These are the activations of a small network on made-up records, seen along a few directions, one row for each record.
Here are examples, each followed by its value of one field, VOG.
Other fields move the rows too, some of them a lot.
In the rows, zero is written as 500.
Random noise pushes rows far along 2 fixed directions. That doesn't count. These rows show it; they differ only by the noise:
[621 524 242 455 541 652 563 588 352 542 611 635 329 482 171 456 239 149
 678 384 446]
[496 434 513 467 536 507 494 565 467 492 562 523 509 462 546 544 518 526
 444 517 459]
[446 445 581 582 445 490 562 329 759 414 420 398 452 347 468 380 444 434
 511 375 769]
[437 429 609 559 463 470 537 376 714 423 443 407 493 368 545 429 504 514
 459 427 705]

[582 556 402 453 572 567 415 701 163 562 587 673 587 624 549 658 558 559
 492 652 219]  dol
[460 332 577 563 485 449 365 500 631 400 595 465 536 422 626 531 857 722
 389 718 581]  fizir
[565 378 417 509 485 458 354 518 558 424 757 504 403 414 416 450 644 443
 548 547 590]  faz
[431 588 598 523 540 465 606 474 524 514 300 384 612 541 554 524 426 552
 489 420 526]  rar
[481 533 501 611 443 437 444 359 728 402 516 419 508 457 496 347 582 533
 555 511 692]  ramo
[539 424 368 540 457 512 427 486 653 389 710 489 373 372 422 409 620 424
 542 526 660]  sese
[495 471 591 536 543 410 456 516 495 518 511 466 533 530 646 521 573 586
 356 545 472]  sud
[485 460 605 603 373 425 516 276 780 424 424 362 468 416 493 365 547 491
 607 428 757]  faz
[530 469 388 491 492 537 400 439 587 431 615 424 356 405 286 343 459 400
 574 465 640]  vug
[487 395 548 557 423 468 381 445 690 376 619 393 477 383 554 394 774 625
 422 542 688]  nef
[508 459 440 508 535 542 468 562 354 499 604 551 503 509 472 529 502 437
 471 503 476]  dol
[333 550 680 678 447 417 630 263 740 370 246 380 574 441 539 304 454 520
 494 350 793]  zife
[372 426 811 466 528 393 419 362 705 463 306 400 687 440 952 616 739 911
 260 572 535]  bipa
[510 648 444 501 519 594 724 466 447 575 299 507 455 564 324 429 243 328
 607 307 488]  nef
[535 481 357 587 409 530 514 401 689 405 559 474 344 429 258 285 439 306
 664 406 760]  sese
[448 452 562 582 435 489 507 350 763 435 394 410 510 434 521 449 567 604
 520 506 661]  fizir
[410 489 627 533 456 445 524 457 639 464 400 411 537 458 626 516 531 573
 419 446 575]  fulo
[661 541 288 491 494 636 465 450 369 529 645 606 321 459 215 394 457 257
 658 461 529]  lesi
[526 468 350 536 516 527 368 523 521 453 711 526 450 418 462 483 606 528
 557 590 511]  ramo
[484 492 523 449 591 447 431 624 418 513 609 490 521 578 642 593 695 548
 420 598 446]  fudul
[359 520 854 477 512 307 568 529 464 508 299 389 770 641 893 657 650 924
 231 578 381]  nifa
[462 563 536 408 545 521 554 690 202 611 544 564 644 658 643 619 465 608
 418 602 202]  kar
[552 513 422 532 541 550 536 487 503 539 509 473 425 516 362 441 450 322
 559 433 631]  fudul
[507 527 484 549 582 482 489 532 543 466 535 477 528 479 554 464 533 516
 438 499 533]  ramo
[371 608 709 489 522 442 587 469 488 581 280 359 636 569 657 523 439 686
 364 467 465]  vug
[534 514 383 530 492 571 599 427 510 518 458 547 337 434 257 396 259 207
 646 313 636]  sunim
[559 529 408 522 479 492 437 542 436 567 562 545 449 563 439 529 480 493
 558 573 401]  sud
[595 419 309 531 463 568 382 447 565 421 740 537 328 380 253 368 572 284
 647 530 586]  nov
[394 563 650 525 490 432 520 527 456 507 420 451 606 586 656 563 532 610
 417 463 459]  dol
[367 597 709 600 451 412 630 350 633 495 216 320 626 535 554 436 414 567
 481 356 659]  rar
[503 553 519 528 527 537 541 453 476 506 424 414 485 518 393 419 393 406
 504 457 547]  vug
[448 499 601 416 541 483 549 610 397 598 432 495 610 601 675 592 506 656
 393 533 374]  gorut
[532 406 429 424 599 470 339 625 489 523 691 568 499 496 580 610 605 592
 429 570 338]  bipa
[471 338 574 523 479 456 340 472 619 445 688 430 513 357 631 560 793 691
 442 647 555]  nov
[576 508 353 509 537 576 557 538 386 502 609 601 401 533 323 436 413 270
 577 440 492]  sese
[484 448 491 502 502 487 525 462 598 423 494 454 480 399 510 472 497 475
 485 475 608]  vir
[519 493 601 510 487 418 440 413 517 483 453 496 517 477 668 509 606 596
 430 591 524]  sud
[534 632 425 542 509 548 641 492 431 548 332 469 488 565 288 420 278 288
 618 343 525]  rar
[363 493 752 526 461 409 563 438 583 532 333 386 639 568 733 500 538 712
 371 481 570]  gorut
[513 590 427 467 520 561 633 542 387 610 400 572 462 592 366 521 214 331
 580 361 382]  bipa
[524 515 491 438 533 535 577 588 376 566 469 549 531 541 502 552 372 485
 484 472 350]  vir
[487 631 409 519 437 576 666 450 546 542 353 498 403 514 306 434 222 251
 617 308 548]  fulo
[506 674 538 490 475 519 575 388 468 606 292 483 515 616 441 477 353 452
 603 420 566]  fudul
[571 693 325 443 546 646 745 570 268 646 353 601 421 624 238 460 165 249
 640 314 324]  nef
[513 549 514 512 484 547 614 496 413 586 425 493 535 622 492 518 391 531
 414 471 459]  lesi
[510 487 456 510 545 552 529 560 385 501 600 526 472 477 416 480 488 388
 532 537 487]  kar
[616 505 309 461 536 601 500 477 457 608 546 555 360 475 305 469 412 411
 592 420 457]  lesi
[501 524 529 483 468 549 514 347 550 451 461 477 504 399 513 425 458 475
 582 481 617]  kar
[572 435 408 470 469 499 396 629 422 483 673 560 462 513 501 531 605 542
 472 601 400]  sunim
[531 481 488 500 489 537 525 540 472 499 510 527 495 511 439 476 419 413
 523 466 503]  vir
[621 520 253 342 650 620 488 829  92 647 722 715 419 629 387 630 422 339
 553 578 171]  gorut
[527 408 465 545 476 469 413 407 592 449 579 470 422 359 455 470 560 473
 574 513 612]  faz
[517 553 476 612 388 594 554 180 744 407 369 402 378 379 282 298 345 249
 702 357 831]  nov
[425 387 718 520 555 361 362 594 525 438 624 497 590 460 786 585 821 744
 281 652 482]  sunim
[362 383 749 554 517 393 458 439 663 382 447 399 637 497 785 511 758 763
 291 576 617]  fizir
[371 563 664 523 537 397 529 480 425 486 281 538 741 556 803 567 633 845
 358 593 386]  zife
[430 407 600 532 465 435 419 398 737 460 463 401 510 367 640 552 682 692
 444 504 596]  fulo
[297 461 776 677 440 340 578 237 854 353 267 314 599 330 737 312 602 688
 368 380 863]  zife
[578 667 401 383 543 565 533 583 284 554 433 603 499 607 428 595 369 463
 579 519 310]  nifa
[475 496 518 484 483 438 475 450 587 426 508 428 515 510 520 503 480 585
 520 485 530]  nifa

Here are new rows. What is VOG for each?
[534 489 632 466 506 407 363 493 492 410 526 482 568 472 679 546 731 687
 396 636 520]  nifa
[492 566 507 451 495 493 507 558 436 552 486 519 532 560 560 519 570 644
 513 525 352]  nef
[416 516 532 557 512 436 490 376 723 449 394 336 526 435 514 454 498 578
 541 378 667]  rar
[530 548 422 537 434 558 560 498 526 563 443 547 408 485 350 493 379 433
 629 472 495]  sunim
[572 572 362 485 451 545 510 496 489 505 527 529 408 491 295 489 366 390
 679 453 497]  nifa
[481 607 442 627 388 584 658 279 749 452 341 448 337 447 207 260 168 119
 714 227 806]  bipa
[455 454 595 498 501 447 456 596 478 473 511 479 573 537 672 588 652 628
 363 574 425]  fulo
[487 445 514 581 434 462 461 328 746 396 571 435 415 378 509 351 598 505
 570 459 715]  sese
[503 392 670 496 481 435 347 458 590 417 543 478 565 383 681 513 776 679
 396 646 604]  vir
[675 638 137 368 642 710 653 768  79 663 522 752 400 725 141 584 144 147
 677 430 142]  fizir
[455 641 566 567 402 486 715 312 646 476 234 398 492 528 375 367 248 360
 573 297 705]  nifa
[425 337 660 562 455 342 347 436 797 376 587 394 483 321 681 447 787 734
 365 576 716]  sunim
[515 502 482 464 540 541 537 577 393 552 501 526 519 592 501 513 452 464
 504 508 446]  gorut
[596 492 462 466 528 523 407 523 381 512 616 577 461 505 527 543 654 553
 442 646 476]  lesi
[451 535 626 646 407 469 488 213 806 432 298 295 449 371 409 272 456 483
 534 451 833]  vug
[417 396 637 548 457 354 399 386 763 335 557 350 509 384 676 469 699 703
 416 548 691]  nifa
[476 528 521 650 460 536 577 258 744 412 375 333 354 344 227 250 385 242
 584 357 890]  vug
[378 432 745 587 417 382 514 379 717 424 342 343 587 436 723 470 643 673
 329 472 650]  fulo
[573 458 399 481 557 549 479 584 400 501 619 597 437 535 417 515 480 356
 499 508 418]  bipa
[597 531 308 476 556 633 391 636 234 516 666 659 424 492 360 561 543 363
 569 625 390]  dol
